A small network was trained on invented records. Each row is its activation on one of them, seen along a few directions.
Here are examples, each followed by its value of one field, Duk.
The largest differences between rows may come from other fields.
In the rows, zero is written as 500.
Strong random noise was added to every row along 20 fixed directions; ignore it. To show where, here is one row again and again, with new noise each time:
[611,675,612,403,586,628,607,427,410,620,609,439,435,482,456,438,515,376,594,593,420,341,463,605,281,373,572,653,647,509,715,556,464,643,379,391,821,537]
[515,586,538,601,486,485,637,297,430,587,574,521,494,354,548,570,391,305,557,498,465,607,417,281,367,524,610,287,706,418,459,347,572,769,554,436,512,347]
[471,681,445,433,458,514,836,513,419,412,393,772,476,511,563,712,440,632,546,394,605,610,422,766,326,437,705,415,302,405,455,667,430,531,349,556,517,388]
[466,428,413,480,439,687,599,572,606,313,616,465,407,611,341,653,588,650,295,644,636,415,735,461,417,448,320,568,353,587,399,441,518,327,267,375,540,696]
[351,470,535,587,767,273,578,634,371,229,588,358,488,631,693,416,690,628,403,384,570,784,424,382,385,521,377,553,351,256,533,658,464,260,623,587,282,391]
[589,495,544,570,682,383,745,599,523,582,640,522,401,359,490,621,460,508,566,518,518,533,535,704,505,455,601,410,506,503,603,293,441,455,611,412,464,471]
[762,559,480,532,450,438,497,711,504,436,562,543,553,305,615,548,538,408,406,451,573,430,500,347,441,557,418,335,619,402,414,577,607,536,589,588,391,357]
[759,382,353,504,514,491,454,486,413,622,627,521,622,238,401,368,487,308,608,409,508,305,677,463,358,485,438,424,576,572,410,330,465,660,400,456,747,426]
[512,421,382,574,424,527,562,511,422,649,416,437,527,389,649,385,327,509,412,579,377,495,654,492,639,467,417,542,611,756,638,482,434,591,502,443,759,541]
[400,235,456,539,609,395,782,424,368,732,431,633,683,495,528,712,347,622,480,460,400,618,531,684,559,642,266,449,366,460,603,530,463,430,571,437,397,356]
[618,557,557,614,518,474,570,507,636,572,596,587,552,367,473,330,476,275,710,473,346,317,585,484,520,441,583,479,560,604,496,212,529,568,547,524,638,548]
[478,489,385,561,579,444,331,482,453,423,546,342,504,683,502,472,570,503,562,392,425,412,440,311,527,466,335,574,521,502,612,509,420,399,531,562,586,481]
[387,496,353,581,549,397,667,572,194,566,445,464,459,390,796,598,392,554,427,338,614,690,544,507,413,473,542,571,562,500,519,506,328,466,603,459,553,365]
[719,595,749,532,526,508,516,632,813,291,672,465,374,352,329,612,679,280,542,644,459,144,308,476,380,468,400,546,438,317,447,700,639,499,478,473,453,447]
[552,495,472,299,654,407,288,392,552,427,483,533,590,451,418,534,594,524,679,260,627,663,324,448,481,350,401,491,508,239,430,388,433,350,787,797,257,485]
[461,337,630,388,427,493,375,436,584,697,617,603,547,128,454,421,523,174,539,453,476,372,495,399,628,724,349,797,557,418,291,276,550,424,739,494,363,477]
[674,359,370,431,606,460,582,419,458,443,618,418,519,384,309,588,436,515,531,567,425,446,596,515,482,365,225,624,466,482,514,447,256,395,452,551,691,599]
[447,405,500,352,546,593,322,388,890,453,518,441,370,483,354,530,546,741,507,763,567,544,233,494,764,384,465,455,393,511,623,522,612,525,528,424,477,430]
[531,455,285,415,583,481,606,579,368,280,472,611,652,507,515,286,648,679,399,201,642,705,771,538,418,485,284,411,271,541,324,547,515,347,506,801,494,541]
[509,514,294,440,505,589,360,476,463,272,571,290,410,587,575,585,514,717,301,548,649,606,549,259,500,424,457,419,641,505,315,355,548,421,583,501,509,595]
[422,469,391,628,498,384,492,585,472,488,450,476,546,651,545,669,470,656,480,421,506,527,526,398,638,485,445,481,494,549,400,384,447,301,666,550,350,529]
[565,561,463,458,560,399,571,653,417,380,453,468,356,464,591,592,484,515,442,336,496,530,518,781,546,522,510,502,461,497,591,582,377,352,637,630,451,584]

[395,628,545,423,324,507,286,418,331,613,410,514,554,448,515,424,535,352,557,401,560,443,465,375,417,510,718,758,645,486,185,442,449,558,553,509,514,559] | k15
[373,691,549,574,403,586,523,382,624,596,405,569,501,604,492,569,431,572,712,609,403,311,241,406,602,344,657,682,506,583,393,581,529,576,532,472,681,399] | k5
[522,486,504,362,452,496,497,415,384,489,551,507,604,372,619,566,387,511,411,625,515,604,375,265,428,529,439,602,636,260,296,520,507,483,584,480,426,420] | k12
[684,403,483,386,537,521,371,697,448,512,564,438,527,389,634,603,502,542,388,556,669,417,526,592,349,531,551,461,626,344,416,469,566,448,518,354,396,472] | k9
[607,545,386,673,503,530,599,596,569,519,430,411,478,534,756,721,305,662,462,623,348,311,376,451,688,452,423,379,664,620,597,596,598,550,671,461,657,344] | k5
[623,448,415,413,497,549,383,410,447,650,528,410,347,392,483,678,306,415,528,504,526,501,474,620,539,507,584,365,730,510,686,325,391,598,544,410,530,528] | k10
[659,389,448,503,554,311,603,589,407,437,576,441,441,476,455,652,378,539,427,637,426,658,482,525,553,507,307,509,465,363,787,687,168,372,369,548,437,500] | k7
[555,603,315,253,521,548,436,344,174,600,631,479,495,736,296,427,539,664,397,393,533,738,669,426,603,642,436,473,643,607,577,350,380,426,490,669,537,676] | k2
[385,458,719,426,490,472,458,546,602,364,439,576,522,540,481,444,629,418,468,472,588,685,484,545,375,507,456,593,350,263,526,617,485,350,464,605,167,619] | k2
[391,225,432,722,585,374,349,389,643,549,379,417,623,491,295,331,525,523,706,405,525,564,563,400,545,264,362,396,327,633,467,424,416,542,504,538,502,477] | k7
[640,425,490,448,719,497,598,539,496,673,654,627,728,535,372,318,627,567,694,557,550,480,643,580,304,350,493,508,408,475,722,356,443,530,241,423,663,432] | k17
[643,479,254,415,467,585,237,372,371,536,600,432,521,548,296,377,579,484,505,355,667,580,669,277,424,478,461,265,633,608,519,322,466,641,348,565,594,528] | k13
[633,575,422,504,407,361,734,601,220,386,544,557,463,388,522,533,412,461,336,488,445,606,694,587,495,669,562,523,491,512,324,570,296,461,417,604,536,590] | k16
[496,577,401,481,573,575,599,577,353,426,531,454,658,641,882,431,440,693,404,567,388,424,559,413,463,506,502,645,638,490,365,418,618,382,615,480,687,518] | k11
[502,509,508,526,503,344,504,521,375,424,626,404,364,452,575,621,429,420,456,614,473,555,394,456,469,617,679,561,566,335,478,457,330,485,452,363,462,457] | k11
[586,456,316,470,572,499,600,608,379,512,590,528,452,544,446,655,516,631,442,417,658,533,631,601,426,509,455,379,437,533,622,454,399,434,358,441,529,446] | k9
[618,640,740,648,474,445,675,475,609,383,519,434,416,382,458,622,477,325,465,679,364,465,384,415,449,476,509,411,605,403,438,658,571,643,584,530,437,507] | k4
[531,398,550,630,666,365,570,680,511,417,433,482,624,599,840,476,417,506,603,505,300,380,459,748,418,501,571,510,440,352,679,535,485,412,498,433,527,452] | k16
[407,594,672,454,372,445,372,447,424,746,337,477,558,582,345,557,488,478,531,559,455,484,331,431,575,432,497,700,589,524,510,725,419,490,594,511,384,557] | k12
[480,586,539,496,338,468,566,558,530,432,329,701,671,463,425,265,531,503,619,531,539,566,574,493,377,233,607,691,276,528,383,692,308,503,213,630,602,591] | k3
[561,713,670,633,503,406,646,708,532,423,422,326,282,406,582,518,502,534,304,627,560,733,557,520,579,303,613,414,666,628,642,605,446,511,683,573,384,676] | k1
[597,504,453,378,653,437,431,438,359,471,492,402,555,565,529,253,481,586,533,469,412,603,467,675,436,466,608,338,517,489,628,563,518,603,468,513,629,516] | k18
[445,520,602,207,704,496,574,373,337,543,597,541,542,664,513,338,490,579,503,505,437,803,520,753,412,586,612,501,520,325,709,343,480,390,514,515,383,679] | k14
[691,552,427,347,619,351,369,569,582,461,531,575,534,480,612,443,431,617,650,497,457,650,279,539,712,457,563,405,550,327,735,460,387,420,648,720,399,392] | k5
[443,351,313,458,447,494,541,445,556,392,260,723,694,553,556,445,428,636,543,332,507,675,632,688,522,468,457,319,245,519,494,490,453,485,379,694,471,531] | k8
[640,352,357,592,677,385,468,722,455,409,659,418,501,449,548,387,619,426,498,312,520,421,765,544,501,555,308,515,448,550,626,321,390,313,513,576,546,535] | k17
[634,222,380,452,415,455,308,641,700,648,449,669,717,420,490,770,436,542,505,523,583,416,449,405,647,548,230,366,463,367,638,443,500,384,500,485,216,331] | k6
[363,213,343,617,505,329,387,420,269,324,455,162,450,439,522,488,456,549,301,608,524,678,557,333,423,472,356,638,427,470,380,690,228,504,353,355,612,507] | k15
[452,449,347,597,397,513,508,767,529,388,357,575,488,589,617,866,443,624,451,284,659,286,587,658,470,467,475,476,368,521,267,463,507,217,587,483,322,540] | k12
[512,588,692,699,529,464,633,655,855,391,574,622,623,678,580,471,580,610,483,725,429,563,509,308,622,513,600,222,498,460,479,274,818,449,582,503,193,524] | k17
[524,657,437,444,732,490,380,527,365,391,628,373,490,710,642,117,643,570,641,342,399,427,538,566,508,505,671,636,564,568,512,337,517,410,609,619,754,584] | k13
[384,381,513,618,694,208,575,566,429,422,592,430,638,685,653,309,514,694,483,687,300,718,445,390,660,597,506,585,375,398,609,496,394,346,486,462,443,426] | k15
[754,587,512,364,549,616,460,629,514,480,648,520,564,452,630,312,539,470,515,608,469,330,593,567,402,497,595,553,643,467,546,394,588,527,423,482,690,559] | k4
[542,709,700,485,603,512,249,603,447,709,604,339,514,590,406,345,707,433,631,473,628,310,456,412,323,341,765,590,767,533,381,325,654,513,683,368,458,580] | k14
[636,491,554,462,589,553,508,378,665,450,543,531,526,425,386,534,555,452,567,503,473,400,331,542,420,527,462,205,462,402,489,594,751,706,509,493,495,318] | k9
[368,559,642,575,334,604,693,728,500,608,504,667,567,422,690,647,519,479,313,586,725,521,618,308,323,525,520,605,559,435,318,463,657,416,493,327,255,453] | k14
[501,424,477,489,566,624,501,508,568,506,535,417,628,649,513,522,477,634,494,673,450,400,596,384,455,293,305,669,546,516,581,397,483,350,445,423,613,644] | k3
[450,522,562,588,422,401,447,654,443,595,507,586,544,566,459,480,525,370,589,375,545,453,657,495,472,515,619,618,501,523,430,291,369,326,498,507,330,651] | k7
[791,520,484,548,407,412,441,628,198,606,489,427,588,457,395,536,494,398,400,455,546,455,672,473,329,555,477,389,687,510,414,685,395,602,405,546,485,540] | k13
[535,444,553,540,711,479,449,410,517,459,526,356,609,508,555,585,545,442,579,462,579,636,420,272,229,245,332,399,647,248,651,426,499,511,606,524,388,442] | k1
[553,412,385,664,616,395,581,598,427,699,705,468,552,603,367,495,577,588,461,452,382,322,695,455,753,732,357,406,505,779,497,250,605,406,622,416,546,453] | k8
[483,535,477,261,558,611,485,580,560,646,482,797,681,689,337,559,650,764,620,381,758,499,516,733,386,425,626,418,310,449,457,401,627,363,403,491,308,477] | k18
[476,493,455,555,749,543,614,380,651,356,649,393,312,701,474,764,466,549,654,523,358,375,345,637,526,461,439,448,440,418,800,370,457,423,494,436,621,459] | k16
[239,455,653,677,428,538,440,550,495,670,368,555,547,454,726,564,469,310,588,305,656,468,529,476,310,493,699,554,591,439,285,289,633,476,678,355,243,478] | k10
[616,635,563,446,529,637,630,613,437,444,561,419,498,547,726,291,491,538,287,662,417,580,666,489,445,504,468,483,690,564,691,552,627,534,478,521,632,647] | k11
[521,379,490,462,409,626,415,417,482,705,569,539,567,385,465,363,425,300,541,549,505,442,627,396,403,516,455,538,602,544,616,348,488,621,318,350,613,514] | k10
[438,455,448,446,483,664,443,469,292,813,534,499,604,485,481,432,590,406,449,334,613,408,688,371,391,568,299,657,640,637,556,427,568,532,511,422,618,461] | k1
[410,405,594,474,672,528,469,332,600,485,563,398,506,558,330,301,615,613,598,654,484,477,435,628,424,417,642,501,356,526,403,480,618,612,406,321,639,506] | k2
[454,680,456,520,482,414,734,438,318,316,610,599,514,756,590,527,441,614,481,584,319,569,414,480,460,717,748,460,419,382,358,532,484,502,303,473,573,445] | k6
[567,661,455,571,477,351,436,680,310,444,507,465,486,540,546,446,581,450,473,256,543,478,535,417,496,572,562,447,565,535,356,536,493,419,646,636,405,489] | k18
[449,470,583,375,497,574,406,504,575,519,412,537,594,678,478,513,570,640,439,547,489,519,501,601,584,556,431,564,469,469,507,563,596,375,560,580,337,624] | k4
[607,554,633,610,573,366,624,703,567,614,771,612,553,380,294,554,703,406,624,552,587,273,531,373,431,489,521,672,432,455,321,340,489,371,494,394,423,400] | k8
[397,573,451,590,570,352,769,398,539,361,616,490,177,346,372,529,449,533,556,506,396,575,376,629,793,581,612,567,290,640,418,495,341,491,583,534,655,417] | k3
[596,634,497,248,410,702,436,557,595,458,500,623,508,494,620,599,463,526,504,600,616,432,484,577,354,372,671,573,611,364,555,355,510,478,374,450,530,610] | k6

Which value of Duk does each new row have?
[480,652,495,478,540,615,659,568,686,331,502,547,430,513,571,512,548,670,469,528,519,451,517,555,602,379,500,548,436,595,392,435,630,393,650,607,574,575] | k11
[608,451,209,484,627,561,432,351,480,339,660,476,493,597,545,429,441,542,680,408,456,350,436,525,343,525,648,210,447,460,499,315,571,671,269,375,822,313] | k12
[289,632,545,607,490,556,403,561,653,594,530,590,539,760,664,200,615,558,596,485,483,520,479,362,623,564,784,401,509,658,625,250,754,540,485,404,469,449] | k6
[322,667,627,627,543,465,568,402,352,475,483,515,570,587,531,298,610,294,708,268,409,387,475,426,276,469,625,734,458,477,253,509,511,505,550,569,624,499] | k9
[427,265,359,675,361,556,383,638,739,302,411,448,457,393,563,626,501,551,400,586,707,427,640,391,469,358,440,469,348,554,347,441,476,471,329,358,477,505] | k4
[323,405,472,534,605,641,344,269,589,468,293,367,540,722,501,664,503,604,612,375,572,517,403,565,321,270,474,334,503,450,546,474,614,575,565,466,465,526] | k4
[372,516,401,539,481,474,613,531,523,453,506,736,580,506,545,240,544,592,587,371,588,614,606,558,496,559,743,369,260,594,297,346,598,535,378,513,520,405] | k14
[677,609,515,537,583,585,522,363,529,500,594,376,501,666,336,866,505,588,479,606,570,558,418,232,349,336,371,189,772,369,588,437,588,599,555,516,371,490] | k4
[389,393,413,494,510,422,353,421,380,488,417,354,408,383,581,280,483,507,433,467,608,768,482,508,478,475,641,403,483,552,589,583,416,683,412,413,567,427] | k3
[301,446,553,549,416,563,439,561,579,387,545,560,429,643,486,305,685,474,369,410,539,434,625,607,529,840,652,375,279,616,312,449,804,497,388,368,370,539] | k2
[468,429,569,846,410,253,479,451,466,333,390,256,282,525,279,792,469,255,450,441,394,454,430,494,447,567,478,279,437,499,470,738,346,621,445,444,362,527] | k8
[356,402,392,579,568,507,584,349,445,662,466,515,519,427,544,455,452,503,545,433,587,781,534,343,494,392,375,422,505,562,809,447,393,654,440,487,584,322] | k16
[282,310,433,782,669,382,503,568,510,368,653,398,601,760,609,425,625,620,566,530,492,494,567,228,434,510,419,655,334,429,414,349,453,282,391,375,484,413] | k4
[507,324,491,515,621,553,658,341,462,364,487,313,423,394,610,769,315,467,364,555,452,638,547,537,379,440,250,430,619,343,550,449,449,474,651,483,472,598] | k2
[454,517,585,464,585,411,387,569,485,350,471,319,324,566,645,398,580,441,347,419,359,566,379,623,682,715,396,522,495,471,764,749,534,419,666,616,404,524] | k1
[446,365,426,558,288,441,353,516,470,624,308,581,686,508,553,541,425,461,416,446,446,492,510,359,629,640,371,419,499,550,476,609,530,540,493,520,363,424] | k6
[525,619,701,614,606,483,741,545,640,538,595,522,469,647,203,554,622,481,566,593,467,553,585,454,467,291,346,504,434,560,785,506,419,394,422,562,407,655] | k3
[501,261,355,424,475,582,306,418,421,763,540,437,581,439,346,503,510,490,503,515,559,321,580,460,501,534,317,626,516,619,549,453,453,557,377,304,689,432] | k11
